Each row below holds a small network's activations on one record, seen along a few directions.
After each row come some of the record's fields: F, P, K, B.
A field that a record lacks is left out.
The largest differences between rows may come from other fields.
In the rows, zero is written as 500.
Strong random noise was added to every row along 5 fixed directions; ignore it. To show where, here is one row again and again, with new noise each time:
[628 719 577 685 610 509 473 516 462 538 456 389 422 487 909 319 407 525
 541 396 444 283 579 709 608]
[604 583 757 594 554 512 486 426 507 656 550 518 430 425 801 485 509 510
 572 605 473 311 420 550 503]
[561 427 614 447 511 491 323 432 616 592 761 591 543 438 525 456 716 436
 386 652 506 514 373 368 475]
[451 670 314 408 561 451 574 517 473 348 419 422 528 410 501 186 487 478
 412 251 474 526 724 608 703]
[541 778 425 508 571 392 537 491 386 347 424 461 530 399 759 226 415 418
 545 333 452 419 763 684 724]
[640 678 587 510 605 452 512 490 417 504 496 548 496 374 711 387 559 415
 634 483 467 378 507 535 585]
[489 456 562 209 479 384 474 381 513 466 697 738 634 282 302 460 777 320
 495 660 526 637 452 259 537]

[443 537 464 495 351 386 445 308 504 495 526 442 510 623 621 497 211 470
 401 571 536 441 709 646 609] : P=p3 K=k2 B=b3
[852 667 670 783 720 597 335 676 433 635 532 461 357 536 906 559 633 479
 705 521 434 230 241 536 392] : F=f3 P=p3 K=k1 B=b2
[395 305 420 470 508 651 643 642 563 531 375 462 449 536 128 632 584 650
 479 403 514 642 332 380 343] : P=p3 K=k3 B=b1
[494 549 545 306 553 446 602 540 392 404 487 666 544 309 350 536 723 381
 641 543 490 583 452 332 487] : F=f3 P=p3 K=k1 B=b2
[461 446 450 430 389 356 379 342 589 466 680 583 694 449 522 363 491 394
 394 570 550 614 647 488 672] : P=p2 K=k1 B=b3
[446 404 514 376 392 454 550 348 511 558 525 560 504 548 335 635 414 473
 494 635 552 531 478 435 474] : P=p1 K=k2
[514 558 635 528 491 486 729 413 417 609 302 513 476 441 594 558 325 539
 709 495 522 369 514 581 567] : P=p2 K=k2 B=b2
[609 513 304 595 574 491 345 651 488 379 550 492 646 528 513 361 598 429
 500 361 497 576 544 505 562] : P=p2 K=k3 B=b2
[590 508 442 662 658 673 369 691 603 560 525 316 402 575 584 345 643 622
 355 320 455 422 375 540 441] : F=f2 P=p2 K=k1 B=b2
[413 671 581 475 607 540 856 630 310 382 173 519 441 285 517 459 492 570
 753 322 428 470 576 566 512] : F=f2 P=p1 K=k3 B=b1
[524 564 413 525 518 475 622 474 457 486 368 467 541 475 510 402 375 509
 598 352 518 479 595 597 632] : P=p1 K=k3 B=b3
[641 595 407 365 555 412 290 539 424 381 671 592 499 496 466 526 686 300
 498 615 475 527 440 368 441] : F=f1 P=p3 K=k3 B=b3
[418 380 438 541 419 512 440 505 578 484 556 473 545 579 418 548 475 539
 396 507 525 602 527 494 480] : P=p3 K=k3 B=b2
[484 400 240 351 625 616 425 649 667 466 575 414 542 459 144 220 812 542
 233 249 507 658 399 347 521] : F=f2 P=p2 K=k2 B=b3
[570 423 607 483 542 539 333 498 587 579 731 576 518 473 511 499 748 452
 416 631 495 505 335 356 423] : F=f1 P=p1 K=k1 B=b2
[589 613 500 540 454 402 484 381 419 519 462 478 465 589 674 551 262 433
 586 558 522 365 593 625 572] : P=p3 K=k2 B=b3
[515 233 691 596 495 724 573 433 736 918 476 371 326 595 360 648 483 759
 412 544 561 381 144 435 337] : P=p3 K=k1 B=b3
[503 610 460 495 503 480 452 464 468 467 517 418 400 603 611 470 405 485
 407 515 471 410 578 592 509] : F=f3 P=p1 K=k2 B=b2
[585 514 474 349 414 261 347 427 358 305 698 801 725 396 443 639 617 184
 683 741 531 667 569 329 523] : P=p3 K=k3 B=b3
[367 385 485 475 337 449 440 345 596 532 592 467 512 612 471 550 332 534
 323 629 533 556 592 543 506] : P=p2 K=k3 B=b3
[196 538 605 431 299 393 552 346 502 381 506 484 480 476 635 513 288 534
 334 620 473 554 808 642 560] : F=f3 P=p3 K=k3 B=b3
[774 614 614 728 559 490 383 541 363 583 490 507 393 642 808 746 391 433
 758 654 476 285 356 564 377] : P=p3
[484 352 505 684 546 717 220 658 724 623 680 274 318 743 544 522 620 693
 137 496 466 457 307 506 283] : F=f1 P=p3 B=b2
[529 501 749 671 542 557 408 528 551 602 605 500 460 461 800 514 574 560
 493 617 452 399 413 533 428] : F=f1 P=p2 K=k3 B=b2
[390 516 723 295 469 443 768 386 427 528 409 679 515 236 413 569 565 468
 670 612 501 525 485 396 514] : F=f3 P=p1 K=k3 B=b3
[323 465 576 506 490 569 619 543 548 489 438 456 460 434 491 457 518 625
 414 446 468 546 544 534 482] : F=f3 P=p2 K=k3 B=b2
[584 415 372 710 520 597 293 565 656 594 599 324 473 709 584 433 448 597
 316 415 511 470 434 586 484] : P=p2 K=k3 B=b3
[409 583 605 371 471 501 693 455 398 507 335 492 320 469 455 669 401 534
 577 584 470 424 487 505 405] : F=f3 P=p3 K=k3 B=b3
[824 469 205 730 658 612 102 792 515 456 664 388 444 812 471 594 654 445
 455 434 478 499 256 439 299] : P=p3 K=k3 B=b3
[455 498 491 403 541 550 493 570 508 467 503 472 424 476 377 504 631 521
 422 478 482 523 443 427 417] : F=f2 P=p3 K=k1 B=b2
[596 644 569 462 556 444 748 480 286 492 261 592 493 394 534 588 389 434
 858 484 502 389 499 519 537] : P=p2 K=k2 B=b1
[766 569 595 774 587 475 308 612 401 499 596 597 572 532 839 604 556 393
 749 605 465 417 398 520 444] : K=k3 B=b1
[526 429 172 340 513 518 500 520 531 459 481 451 519 625 108 459 532 467
 399 358 553 613 460 408 521] : P=p1 K=k2 B=b2
[569 576 596 280 589 481 647 493 401 514 423 637 491 283 358 513 692 400
 683 520 501 468 379 335 488] : F=f2 P=p3 K=k2 B=b3

Here are new rows. What are their fields?
[769 574 703 722 759 740 546 665 507 784 387 367 245 510 697 527 625 656
 657 413 448 193 124 514 337] : F=f2 P=p1 K=k1 B=b2
[496 517 112 535 575 597 557 644 551 428 326 265 458 642 288 300 400 614
 366 119 510 559 571 616 586] : P=p1 K=k3 B=b3
[359 457 416 227 380 435 719 332 511 520 365 519 530 445 184 504 375 489
 472 451 585 563 594 456 618] : P=p3 K=k2 B=b3
[406 558 639 631 484 521 457 560 476 432 501 460 444 502 753 514 450 570
 461 543 432 458 595 615 440] : F=f2 P=p3 K=k3 B=b1
[588 654 545 531 569 454 421 488 467 477 546 487 513 436 747 327 513 435
 498 468 468 388 579 580 595] : F=f2 P=p2 K=k2 B=b3
[595 673 636 562 468 354 243 438 385 408 698 568 467 559 891 594 469 330
 524 771 447 380 594 562 461] : F=f1 P=p3 K=k1 B=b2
[605 657 426 674 642 585 419 656 473 479 442 317 349 605 725 390 461 573
 453 357 426 353 492 648 466] : F=f1 P=p2 K=k3 B=b3
[485 397 265 611 494 554 321 519 707 521 609 315 567 639 474 240 463 593
 204 304 532 564 579 591 616] : P=p2 K=k1 B=b3
[663 516 546 645 552 534 481 535 441 583 468 508 462 575 608 634 450 496
 675 546 497 399 368 521 427] : P=p1 K=k3 B=b3
[598 483 377 647 617 694 606 614 576 673 291 259 345 648 430 452 396 694
 485 220 524 360 353 599 490] : P=p3 K=k2 B=b3
[584 494 376 347 541 483 549 562 405 455 429 582 554 477 222 568 606 394
 623 448 548 544 426 353 485] : P=p3 K=k2 B=b2
[563 402 474 476 534 573 580 484 546 636 448 491 485 505 312 537 529 551
 556 454 540 495 333 425 467] : P=p1 K=k3 B=b3
[651 606 390 733 544 459 340 582 432 408 529 457 594 589 770 431 427 433
 587 419 478 459 607 640 581] : P=p1 K=k3 B=b2
[392 467 623 734 348 488 455 317 624 624 538 365 502 629 854 452 162 636
 359 548 513 396 688 766 613] : P=p1 K=k3 B=b3
[543 809 516 394 598 400 779 558 176 306 213 596 436 332 579 538 434 385
 860 445 431 415 620 555 539] : F=f3 P=p1 K=k3 B=b1
[500 512 443 636 436 517 415 473 521 528 469 330 382 704 614 569 244 577
 403 496 500 408 572 664 460] : P=p3 K=k3 B=b3
[418 638 431 408 552 453 581 655 338 224 400 571 539 362 456 462 607 428
 598 403 439 609 641 485 501] : F=f2 P=p3 K=k3 B=b1
